Each row below holds a small network's activations on one record, seen along a few directions.
Records have a field called K. Each example row is followed by its value.
The largest differences between rows may come from other fields.
Random noise pushes rows far along 2 fixed directions. That doesn't count. These rows show it; they differ only by the noise:
[ 132 -146  -20  176  354  -86  -57   86  145  -84  -98  207   85   94
   -3   43  233   14]
[ 243 -101 -233  364  394  -17 -197   25  204 -177  -29  206  -59   72
  -33  155  342   35]
[ 150  -34  -16   13  206  -72  -12  128  -20  -89 -165  204  241   -6
  -38   38  181   28]
[  37 -232  144  101  388 -145   32  116  173   -9 -121  209  128  156
   35  -42  171   -9]

[ 376  151 -593  339   75  269 -359   15  -98 -287   34   99 -175 -180
 -220  267  320   -1]	k8
[-299  -64  114  136   72 -192   80  -38  264   53  -27 -161 -176   14
  147  -12 -264  150]	k1
[-343  -15 -350   67 -275   80 -134   65 -191  -55 -182  160  149  -21
  -57  268  288 -106]	k7
[  -9  -56 -212  288  155  -40 -302 -217  317 -151  256  -91 -476  171
   67   10   63   13]	k6
[-334  305 -122 -302 -430   48   19  146 -243   59 -108 -129  118 -254
  -26   95 -242  252]	k1
[-147   75  293 -738 -519  -70  237  329 -760   60 -274   19  831 -321
  -68 -272 -223  -18]	k5
[-252 -111   14   60   43  -77  138   19  -24  -48  -78 -252  105  -43
  -98   -1   72   -8]	k2
[-242 -309  -66  482  413 -136 -101  182  402   42  -68   68 -257  266
  130 -115  364 -133]	k3
[  46 -427  234  380  492  -89  -12  -18  415   43    6  121 -239  327
   39 -123  144  -50]	k8
[-140  388 -389  -93 -619  146   10 -314   10  -38  325 -224 -228 -156
   25  279 -205   75]	k7
[-131  396  -94 -427 -609  143  130  -33 -516 -113 -188 -221  381 -388
 -207   57   -3  190]	k2
[ 108  505 -576  106 -486  363 -234 -213 -259 -172   17 -130   63 -251
  -49  170  122  121]	k4
[ -96  -12 -178  -23 -146  -21 -206   -2 -231   10  -65   -3  337  -96
  -27   21  149   50]	k5
[-414 -248  289 -132   74   16  248  182   -5  155  -92   11  203  162
   93 -323  -45 -149]	k4
[-399  230 -266 -178 -487   83   96 -196 -161  119  161 -240 -138  -35
  111  215 -225   25]	k7
[ 330  284 -191   18 -100  104 -129   -4 -242 -210  -58  133  137 -225
 -121  147  117   79]	k8
[-668 -584  112  531  354  -54 -103  -62  482   20  188 -183 -399  528
   13  -40  199 -101]	k2
[-108 -483  173  274  433 -252  -45  104  329   59 -113  216  -73  326
  -20 -229  233  -81]	k6
[-583 -333  355  121  129 -219  151  233  176  232 -187   86   66  368
  118 -338   10 -163]	k3
[ -37  -37 -107  436  290  -12   29 -303  439  -41  300 -187 -360  167
  270  -32  -33   23]	k4
[  55   58 -441  336  108   37 -342 -196  170 -172  242   25 -439   63
  -64   98  161   66]	k6
[-524 -484  449 -220  125 -232  222   99   71  356   68  -54  188  324
  174 -343 -205    9]	k5
[-217 -213  256   57   67 -149  172  140  257  117 -134  -46  -90  175
  147 -346    3  -79]	k3
[-174  254   79 -342 -395  -92   93  301 -334   -8 -321  -35  410 -321
  -21   17 -171  192]	k1

Which value of K does each new row have?
[-273 -110  412 -281 -207 -140  147 -227  174  283  303 -255   33   55
  176 -278 -386   58]	k5
[-358 -210 -137  170 -101   24  -54   91  -52   32 -117   72  -23  106
   12  154  246 -175]	k7
[-320   66  203 -230 -261 -146  137  123  -18   76 -178 -144  137  -53
  105  -39 -275  201]	k1
[ 234 -217 -217  325  242  -51 -221   70   27 -111   72   52   23  -72
   40   40  358   54]	k5
[-235  309 -614 -213 -694  273 -123   95 -576 -120 -172  -29  238 -267
 -191  320   83  -76]	k7
[-168  -18  355 -314  -77 -140  144   27  -52  212 -125  -95  267  120
  110 -132 -206   -7]	k8
[ -61   65  508 -518  -41 -368  390   48 -162  190 -128 -104  308  -98
  114 -348 -352    9]	k6
[ 347   20    3  166  172   39   15 -101  320  -23  268  -48 -286  -68
  -36   -2  -27   22]	k8
